These are the activations of a small neural network, seen along a few directions. Each row is one input.
In each table, some parts of the input vary, and every possible input appears once, in random order.
Descriptions start from the smaller parts, as in this example, which fits no table here: one of 6 places along a line, together with either a single point or one of 9 places around a ring or (one of 2 separate values, together with one of 8 places around a ring).
Shared parts are said once, and a part with two or three values counts as separate values.
(in the rows, 128 means zero)

Other details of the inputs shift rows strongly along two fixed directions, in all tables alike. That doesn't count.

Table:
R1: [133 155 137 101 132 126 167  73 140 118 112 159 138]
R2: [162 116 142  95 164 107 183  67 147 120 111 154 127]
R3: [ 92 141 127 183 126 105  65 176 119 166 114 127 122]
R4: [138 104 140  78 123 159 187  72 118 106 121 124 108]
R5: [121 156 109 159 104 113  82 165 121 145 140 135 143]
R6: [ 51 147 142 155 144 156 151 207  90 151  78  88 120]
R7: [111 136 123 153 136 107  88 143 130 149 121 145 126]
R8: [ 95 132 134 172 130 153  93 189  87 121 140  92 118]
R9: [189  83 103 125  65 110  55  86 157 111 172 172 131]
R10: [146 111 129  90 138 119 170  67 154 115 117 143 137]
R11: [147 118 110  94 116 133 161  81 164 118 112 139 138]
R12: [149 120 145 106 155 104 172  75 140 123 109 145 133]
R13: [145 113 119  97 132 108 170  89 147 109 123 140 140]
R14: [ 94 154 125 119 167 129 169 127 143 146  83 126 135]
R15: [ 87 175 129 176 135 126  91 199 117 182 129 108 155]
R16: [140 112 137 100 131 155 200  88 129  87 141 121 100]
R17: [ 60 179 126 173 182 127 148 195 133 148  88  98 134]
R18: [101 153 147 130 201 117 192 145 130 165  81 107 136]
R19: [169 119 126  84 119 115 103 124 139 100 158 136 114]
R20: [189 101 123 133 128 104 119 106 154 100 169 151 136]
R21: [140 135 134 102 139 130  98 154 136 134 144 110 119]
R22: [145 106 124  78 118 155 176  85 108  87 123 127 121]
R23: [157 135 118 122  95 117  96  82 138 119 142 171 131]
R24: [186  86  95 134  60  99  52 111 149 106 178 167 134]
R25: [160 106 104 172  79 108  40 145 149 107 177 148 130]
R26: [ 91 164 122 130 147 137 155 129 133 146  76 118 136]
R27: [ 97 120 137 172 124 141  91 201  90 176 155  89 110]
R28: [155  84 125 141  81 142  42 136  93 121 178 133 120]
R29: [101 157 111 193 118 123  67 189 125 135 131 115 136]
R30: [140 159 115 103 127 141 182  78 158  87 115 146 138]
R31: [143 121 125 103 144 122 186  78 161  88 123 135 137]
R32: [116 122 136 146 140 100 106 127 127 144 125 136 129]
R33: [119 105 145 163 111 125  79 156  88 151 163 124  93]
R34: [197 113 110 142  62 113  54  99 153  85 210 177 147]
R35: [101 140 144 183 158 100  91 193 112 181 123 103 143]
R36: [165  89 128 120  90 147 118  99 122  78 177 132 107]
R37: [134 130 102 161  92 124  54 155 133 150 145 130 144]
R38: [ 70 137 155 121 149 163 181 134 104 132  65 114 108]
R39: [172  85 112 145  87 102  48 126 144 136 186 145 146]
R40: [192  98 128  98  96 114  41 116 142 107 190 151 112]
R41: [134 108 132  87 119 149 186  98 111 102 126 118 110]
R42: [121 131 132 181 157 103  83 203 120 187 140 105 145]
R43: [101 129 134 108 145 169 166 134  99 133 103  93 126]
R44: [149 120 127 143 148  95 125 153 129 144 139 130 139]
R45: [ 66 141 151 111 155 175 202 140 111 136  59 101 117]
R46: [ 92 121 136 187 106 153  74 205 103 124 139 107 117]
R47: [147 125 107  87 131 119 174  83 157 102 114 154 137]
R48: [122 110 132 136 116 133 133 153  97 134 153 113 105]
R49: [ 87 133 154 120 151 150 173 125  92 137  97 105  99]
R50: [120 140 137 114 170 108 199 124 133 134  94 114 145]
R51: [140 103 141  85 128 153 191  77 121 115 131 128 101]
R52: [ 93 166 143 164 162 123  75 223 119 137 139  87 110]
R53: [163 110 108 158  71 105  23 115 130 126 164 168 128]
R54: [187 113 105 123  66 118  58  85 147 115 177 177 140]
R55: [135 121 132 159 138 105  97 163 128 164 142 112 151]
R56: [156 123 134 109 152 117 191  83 156  94 123 132 142]
R57: [ 76 184 129 180 139 112 102 211 106 172 121 110 150]
R58: [ 87 171 158 103 190 128 156 152 120 141  84 103 102]
R59: [139  95 130  86 100 172 164  92 134 104 117 133 125]
R60: [137 108 140  82 128 157 169  65 105  95 112 136 109]
R61: [ 65 171 123 146 179 133 158 180 133 175  77  97 143]
R62: [ 99 163 112 124 139 129 166 134 131 131  82 120 138]
R63: [115 168 135 102 147 137 187  95 141 133  98 138 147]
R64: [146 149 112  83 120 145 180  70 157 118 110 144 147]
R65: [140 102 133  88 116 161 170  92 119 116 134 114 116]
Each input here is: one of 5 places along a line, together with either a single point or one of 4 places along a line or one of 8 places along a line.
The inputs of R36 and R4 match in every part but the place on the line of 5. If R8 is changed in the same way as R36 into R4, which row does it become? -> R28
The inputs of R30 and R5 match in every part but the place on the line of 5. If R56 is changed in the same way as R30 into R5, which row does it become? -> R50
Which other rows does R6 become when the place on the line of 4 takes its other values? List them by row number. -> R22, R41, R48
A walk changes only the place on the line of 4. It starts at R38 and steps to R60. List the rest of the walk in order. -> R49, R33
Which other rows does R37 become when the place on the line of 8 takes its other values? List them by row number. -> R11, R15, R39, R42, R55, R61, R64

Table:
R66: [173 109 103 164  71 104  34 142 127 121 189 154 138]
R67: [138 134 121 155 119 116  77 143 140 124 147 132 134]
R68: [131 101 137 134  91 148  72 134  94 146 155 130 114]
R69: [123 136 131 150 132 102  92 151 115 151 134 124 130]
R70: [111 151 125 125 141 134 186 109 142 122 107 130 142]
R71: [159 120 119 109 115 133 163  73 164  99 129 151 142]
R72: [156 116 131 117 132 113 120  92 146 121 134 145 130]
R73: [ 71 183 136 114 187 140 196 152 143 137  62 100 132]
R74: [ 93 138 166 110 206 152 228 170 102 135 108  59 112]
R75: [167 100 119 139  90 103  88 110 131 134 165 154 139]
R76: [169 103 122 144  99  97  54 114 129 126 180 157 131]
R77: [142 130 132 138 120 102  81 144 123 141 148 141 125]
R78: [161  84 134  79 103 155 152  70 120 101 143 134  95]
R79: [142 111 128 169 113 107  75 143 134 153 152 139 139]
R80: [101 136 131 134 156 122 162 135 137 157  94 116 142]
R81: [ 80 158 135 146 171 114 136 178 115 170  89 100 133]
R82: [ 84 155 158 114 201 165 233 181 108 120 106  53 116]
R83: [145 131 116  86 135 131 169  77 162  95 111 137 138]
R84: [155 100 125  76  98 168 166  72 129  81 139 130  99]
R85: [175 116 114 105 101 119 118  71 152  86 161 162 134]
R86: [105 138 113 188 109 113  62 205 120 163 144 116 146]
R87: [104 161 129 173 131 114  72 188 120 145 144 124 129]
R88: [154 129 139  87 148 123 167  72 157 110 113 149 124]
R89: [ 92 171 130 168 139 115  89 199 114 152 124 111 129]
R90: [139 111 124  82  95 170 147  88 118  99 139 130 105]
R91: [158 124 133 100 130 114 137  83 144 113 140 158 124]
R92: [133 120 111 155 105 120  90 146 144 134 145 133 147]
R93: [158  90 132  65  99 160 153  60 118 105 142 142 101]
R94: [ 91 165 119 137 158 132 166 161 129 145  87 107 141]
R95: [118  87 144 112 131 150 172 112 100 102 116 119  95]
R96: [ 76 127 141 162 124 153 113 189  87 131 119  91 103]
R97: [ 90 168 143  85 192 131 223 121 138 142  57 112 127]
R98: [ 93 102 146 174 114 134  70 192  77 151 141 101 100]
R99: [ 92 144 133 158 159 109 100 176 122 168 109 106 135]
R100: [155 116 106 152  90 107  42 154 134 124 171 141 138]
R101: [ 90 124 149 155 124 152  98 166  81 161 115 111 122]
R102: [ 97 159 120 122 164 137 185 132 144 132  81 111 141]
R103: [117 137 132 162 149 113 110 153 126 158 118 123 134]
R104: [136 138 119 104 123 131 188  88 146 109 113 138 142]
R105: [154  67 122 148  70 142  68 138 102  84 182 137 100]
R106: [ 97 167 135 163 151 124 101 181 133 144 116 114 128]
R107: [154 111 126 117 118 115 148  80 142 123 140 155 138]
R108: [121 141 129 135 144 113 144 131 120 148 112 126 134]
R109: [ 99 158 123 171 131 114  63 213 120 156 133 113 132]
R110: [167 126 115  90 109 122 148  70 150  87 138 151 134]
R111: [169 103 123 119 108 105  70 114 147 124 160 155 129]
R112: [159 103 118 109 111 115 138  93 145 128 135 150 142]
R113: [ 81 149 145 109 142 179 192 121 103 122  75 106 125]
R114: [178  99 112 101 109 113 126  83 145 117 143 158 137]
R115: [160 125 116 118 120 129 139  88 156 102 133 149 137]
R116: [107 135 125 158 149 112 106 165 125 165 114 116 138]
R117: [141 142 118 104 136 133 185  79 147 101 116 145 137]
R118: [126 135 129 140 143 113 133 124 125 144 126 135 134]
R119: [125 124 132  86 108 176 167  86 118 104 117 127 116]
The inputs of R88 and R106 match in every part but one. If R98 is changed in the same way as R88 into R106, which row does it become? -> R96
The inputs of R105 and R95 match in every part but one. If R84 is changed in the same way as R105 into R95, which row does it become? -> R78
Describe the family of inputs behind these rows. -> one of 2 separate values, together with either a single point or one of 6 places along a line or (one of 4 places along a line, together with one of 5 places around a ring)
A walk changes only the place on the ring of 5. It starts at R100 and steps to R110. List the rest of the walk in order. -> R85, R67, R83
Which other rows does R79 become when the choice among 2 separate values takes its other values? List them by row number. -> R71
Which other rows does R108 become when the place on the ring of 5 takes its other values? List them by row number. -> R103, R114, R116, R118
Which other rows does R77 become when the choice among 2 separate values takes its other values? List them by row number. -> R89

Table:
R120: [103 132 141 129 167 128 155 172 116 144 108  98 114]
R121: [ 81 151 136 130 134 141 153 153  89 153  91 111 126]
R122: [161  87 125 127 114 113  87 132 119 132 158 132 112]
R123: [161  95 131 145  71 133  57 113 117 126 174 152 117]
R124: [146  99 112 126  81 127  78 127 109 113 147 140 123]
R125: [143 100 136 118 124 122 122 127 131 112 148 125 119]
R126: [ 89 141 152 151 151 149 122 155  99 160 110 109 126]
R127: [152  99 126 149  84 135  61 142 130 109 168 138 115]
R128: [ 95 156 126 137 129 141 142 169  98 130 118 102 128]
R129: [151  89 109 140  74 130  60 120 123 113 169 148 112]
R130: [109 130 147 129 156 126 149 149 101 164 115 113 116]
R131: [128 106 137 116 138 124 139 119 123 128 125 117 117]
R132: [172 134 127  81 131 103 169  31 162  99 118 182 135]
R133: [164 123 114 126  94 109  58 117 145 153 161 158 147]
R134: [101 135 115 178 143 109 121 165 133 162 105 116 152]
R135: [151 131 133  72 128 163 216  55 148  77 117 132 117]
R136: [ 92 147 145 151 160 127 140 180 105 148 129  87 123]
R137: [163 103 113 157  94 103  92 108 140 143 157 160 156]
R138: [143 103 134 144 111 140  71 145 124 114 158 130 126]
R139: [145 111 126  71 108 154 194  40 135  96 119 157 115]
R140: [148 109 130  74 122 157 192  48 148  86 103 139 111]
R141: [106 148 141 131 169 131 166 168 108 145 119  93 118]
R142: [174 132 106 129  94 111  58 133 154 131 181 146 150]
R143: [151 166 127  74 165 115 222  49 170  83  99 155 137]
R144: [ 75 149 131 132 149 151 168 157 120 128  93 105 114]
R145: [ 85 137 144 153 157 148 117 166 107 149 101  98 122]
R146: [104 157 120 167 153 118 160 160 135 148 113 110 159]
R147: [ 84 179 127 117 177 131 168 162 151 157  74 102 144]
R148: [147 118 133 149 112 143  77 144 117 117 172 124 128]
R149: [143 101 142 118 119 121 123 107 116 135 148 135 121]
R150: [ 96 170 130 145 172  98 136 141 139 144  83 129 132]
R151: [111 134 117 175 137 110 121 170 141 148 119 120 155]
R152: [133 113 117 126  94 132 100 145 114 110 140 131 125]
R153: [127 129 118 140 104 141 111 139 118 114 159 126 118]
R154: [161 140 124  77 148 107 188  52 177  80 104 167 134]
R155: [113 152 116 125 144 119 114 145 147 160 103 120 142]
Describe the family of inputs behind these rows. -> one of 4 places along a line, together with either one of 3 separate values or one of 6 places along a line
The inputs of R135 and R123 match in every part but the place on the line of 4. If R153 is changed in the same way as R135 into R123, which row does it become? -> R139
Which other rows does R148 become when the place on the line of 4 takes its other values? List them by row number. -> R126, R138, R145
Which other rows does R151 become when the choice among 3 separate values takes its other values? List them by row number. -> R147, R154
Which other rows agree with R134 in the place on the line of 4? List them by row number. -> R122, R124, R129, R131, R140, R145, R150, R155
